Each row below holds a small network's activations on one input, seen along a few directions.
Each table varies a few parts of the input and shows all the possible inputs, shuffled.
A made-up example of a description, with smaller parts first: one of 6 places along a line, together with either a single point or (one of 2 separate values, together with one of 5 places around a ring) or one of 11 places along a line.
Shared parts are said once, and a part with two or three values counts as separate values.

Other details of the inputs shift rows strongly along two fixed directions, in all tables alike. That doesn't count.

Rows:
x1: [ -5 -32  32 -11  -9  31  15  24  14  11  17]
x2: [ 12  41 -11   0  30 -34 -27 -28  -8   2 -46]
x3: [  9 -31   4  -7  -3  17  25  28   8  -7  26]
x4: [ 29 -16  18 -39  47 -10 -17  42  -2  15 -40]
x5: [  1 -21  22  -9  -6   2   8  19  34 -18  34]
x6: [ 10  21 -38  -1  17 -36 -25 -14 -28   1 -54]
x7: [  4 -20  15 -11   1  22   6  10  38 -21  29]
x8: [  3  38 -10  -9  20 -37 -38 -28  -3  10 -44]
x9: [ 10 -15  14  -4   8  20  19  15  34 -25  28]
x10: [-23   2 -34  27 -36  -1   6 -32 -14  -5   8]
x11: [-30  10  -2  29 -27  12   8 -31 -15  25   8]
x12: [  3  21 -14  -6  17 -24 -36 -19 -26  34 -51]
x13: [ 28 -14  27 -38  43  -4 -16  42   0  17 -46]
x14: [ 33 -24  -6 -50  31 -15 -30  37   2   0 -37]
x15: [-22   7 -20  26 -31   7   7 -32 -16  15  12]
x16: [-19  29  -3  38 -20 -15  14 -31   3  -5  18]
x17: [-20  30  -7  32 -18  -8  17 -36   4  -6  17]
x18: [-21  23  -6  27 -23   1   3 -46   6  -4  16]
x19: [  7 -31  13  -4   0  19  25  28   8   1  25]
x20: [  1 -19  17 -14 -10  27   2  36  -8 -19  36]
x21: [  6 -13  16  -7  -3  24  14  41 -12 -23  35]
x22: [-16  13 -28  32 -29   1  20 -26 -18   1   9]
Each input here is: one of 2 separate values, together with either a single point or one of 4 places along a line or one of 6 places along a line.
- The inputs of x3 and x15 match in every part but the choice among 2 separate values. If x2 is changed in the same way as x3 into x15, which row does it become? => x18
- Start at x16 and move only the place on the line of 4, one step at a time. The first step leads to x17. Which rows follow, in order? => x2, x9
- Which other rows does x12 become when the choice among 2 separate values takes its other values? List them by row number. => x19

Rows:
x23: [-17  46  -5  25  -6 -30 -25 -48  -7  18 -34]
x24: [-12  32 -30  20  -8 -24 -20 -38 -39  22 -29]
x25: [ 20  -1  15 -23  34 -18 -11  13  19  -2 -22]
x26: [ -1 -35  11  -4 -22  30  33  24  12  -7  44]
x27: [ -1 -36  16   2 -16  32  39  21  15  -7  39]
x28: [ -5 -36  19   4 -13  35  37  21  19  -4  38]
x29: [ -8 -27  16  -5 -17  22  26  13  33 -28  47]
x30: [ 18 -16   4 -31  16  -7 -17  24  -5   1 -28]
x31: [ 18   3  19 -24  29  -2 -22  31 -16  -1 -13]
x32: [ 25   0  -4 -31  29 -15 -17  18  12 -13 -18]
x33: [ 20  -5  -1 -31  25 -16 -21  17  12 -19 -22]
x34: [-42   8 -23  50 -56   9  25 -33 -20   1  33]
x35: [ 19 -16  -4 -20  26 -17  -8  32  -6   2 -24]
x36: [ -4 -27  14  -4 -12  22  24  11  30 -24  54]
x37: [ 30  -6 -10 -26  28 -14 -25  19   7 -20 -16]
x38: [ 22 -10   4 -30  21  -3 -13  23  -2  11 -25]
x39: [ 17 -15   6 -31  17  -3 -17  22  -1   4 -29]
x40: [ 15  -3  15 -30  25 -16 -21  14  19  -7 -22]
x41: [ -4 -24  32   9 -11  18  34  14  39 -11  46]
x42: [ 15 -13  10 -20  33   3 -11  21   4  13 -30]
x43: [-38  13 -25  50 -52   9  29 -32 -20   7  37]
x44: [ -4 -15  27   2 -14  35  30  33   3 -14  52]
x45: [-22  34 -18  22  -6  -8 -23 -43 -26  26 -40]
x46: [ -4 -21  22  -2 -14  21  30  14  36 -16  51]
x47: [-40  10 -19  47 -56  13  27 -38 -19   2  31]
x48: [ -3 -22  14  -4 -13  22  30  14  33 -22  52]
x49: [ 22 -17   2 -30  21  -7 -19  22  -8   6 -21]
x50: [-15  31 -34  24  -8 -28 -22 -34 -40  21 -28]
x51: [ -2 -38   9   3 -17  23  40  27  11 -11  42]
x52: [  2 -29   2   1 -20  24  23  21  27 -40  46]
x53: [ 23 -14   5 -24  25  -9  -6  24  -5   6 -28]
x54: [-12  47 -20  24   6 -29 -12 -50 -14   9 -32]
x55: [ -2  45 -35  30   2 -27 -14 -43 -20  -2 -33]
x56: [ 15 -15   8 -26  29   4 -23  19   1  13 -23]
x57: [ -2 -35   6  -3 -22  25  33  28  11  -9  46]
x58: [-33  20 -21  47 -42  10  23 -51  -4 -12  43]
x59: [ 18 -10   6 -28  24   0 -15  23   2  14 -26]
x60: [ 19   2  19 -23  27 -17 -19  16  22   7 -18]
x61: [-11  33 -23  19  -7 -15 -20 -44 -35  27 -33]
x62: [ 14   4  20 -25  24  -2 -20  33 -13  -5 -20]
x63: [ -3  48 -38  24  -3 -25 -21 -42 -21   0 -29]
x64: [ 25  -3  -1 -25  34 -17 -10  17  12 -15 -23]
x65: [-19  34 -19  21 -10 -12 -21 -42 -28  25 -40]
x66: [-37  22  -5  47 -42   9  22 -53   3   0  43]
x67: [-15  33 -21  21  -4 -12 -23 -44 -31  30 -33]
x68: [ 15 -10   7 -27  27   4 -17  22   4  15 -26]
x69: [-36  31   3  57 -38  21  34 -32 -27   1  37]
x70: [ 19  -3  20 -23  28 -17 -25  13  20   5 -15]
- Describe the family of inputs behind these rows. => one of 4 places along a line, together with either a single point or one of 5 places along a line or one of 6 places along a line
- The inputs of x58 and x32 match in every part but the place on the line of 4. If x36 is changed in the same way as x58 into x32, which row does it become? => x48
- Start at x50 and move only the place on the line of 6, one step at a time. The first step leads to x24. Which rows follow, in order? => x49, x61, x67, x56
- Which other rows does x55 become when the place on the line of 4 takes its other values? List them by row number. => x37, x52, x63
- Which other rows does x40 become when the place on the line of 4 takes its other values? List them by row number. => x25, x46, x66

Rows:
x71: [ 31 -14   7 -34  36 -15 -13  25  32 -17 -16]
x72: [  4  43   7  -5  32 -28 -40 -20 -22  32 -61]
x73: [-24  25 -22  31 -27  -6   1 -47 -10   7   5]
x74: [-24  29 -20  35 -26 -12   3 -48  -3   2   3]
x75: [ -9 -35   7   4 -22  29  26  14  17 -12  43]
x76: [-26  20 -24  34 -31   3   7 -40 -27  17  -4]
x77: [-12 -28  32   5 -17  33  30  11  27   5  41]
x78: [ -2 -13  12  10 -12  17  32   7  30 -32  51]
x79: [ 27 -11  14 -36  32 -15 -16  34  18 -19 -12]
x80: [ 27 -20  10 -39  28   1 -13  46  -4  -4 -19]
x81: [ 12  40 -17 -10  27 -37 -44 -19 -23  10 -54]
x82: [ -7 -31   8   8 -23  31  34  28  -6  -5  43]
x83: [-24  28 -17  36 -25   1   1 -36 -25   5   5]
x84: [ 26 -35   4 -38  27  -1  -9  46  -6  10 -24]
- The inputs of x75 and x83 match in every part but one. If x73 is changed in the same way as x75 into x83, which row does it become? => x81
- Describe the family of inputs behind these rows. => one of 2 separate values, together with either a single point or one of 6 places along a line
- Which other rows does x74 become when the choice among 2 separate values takes its other values? List them by row number. => x79
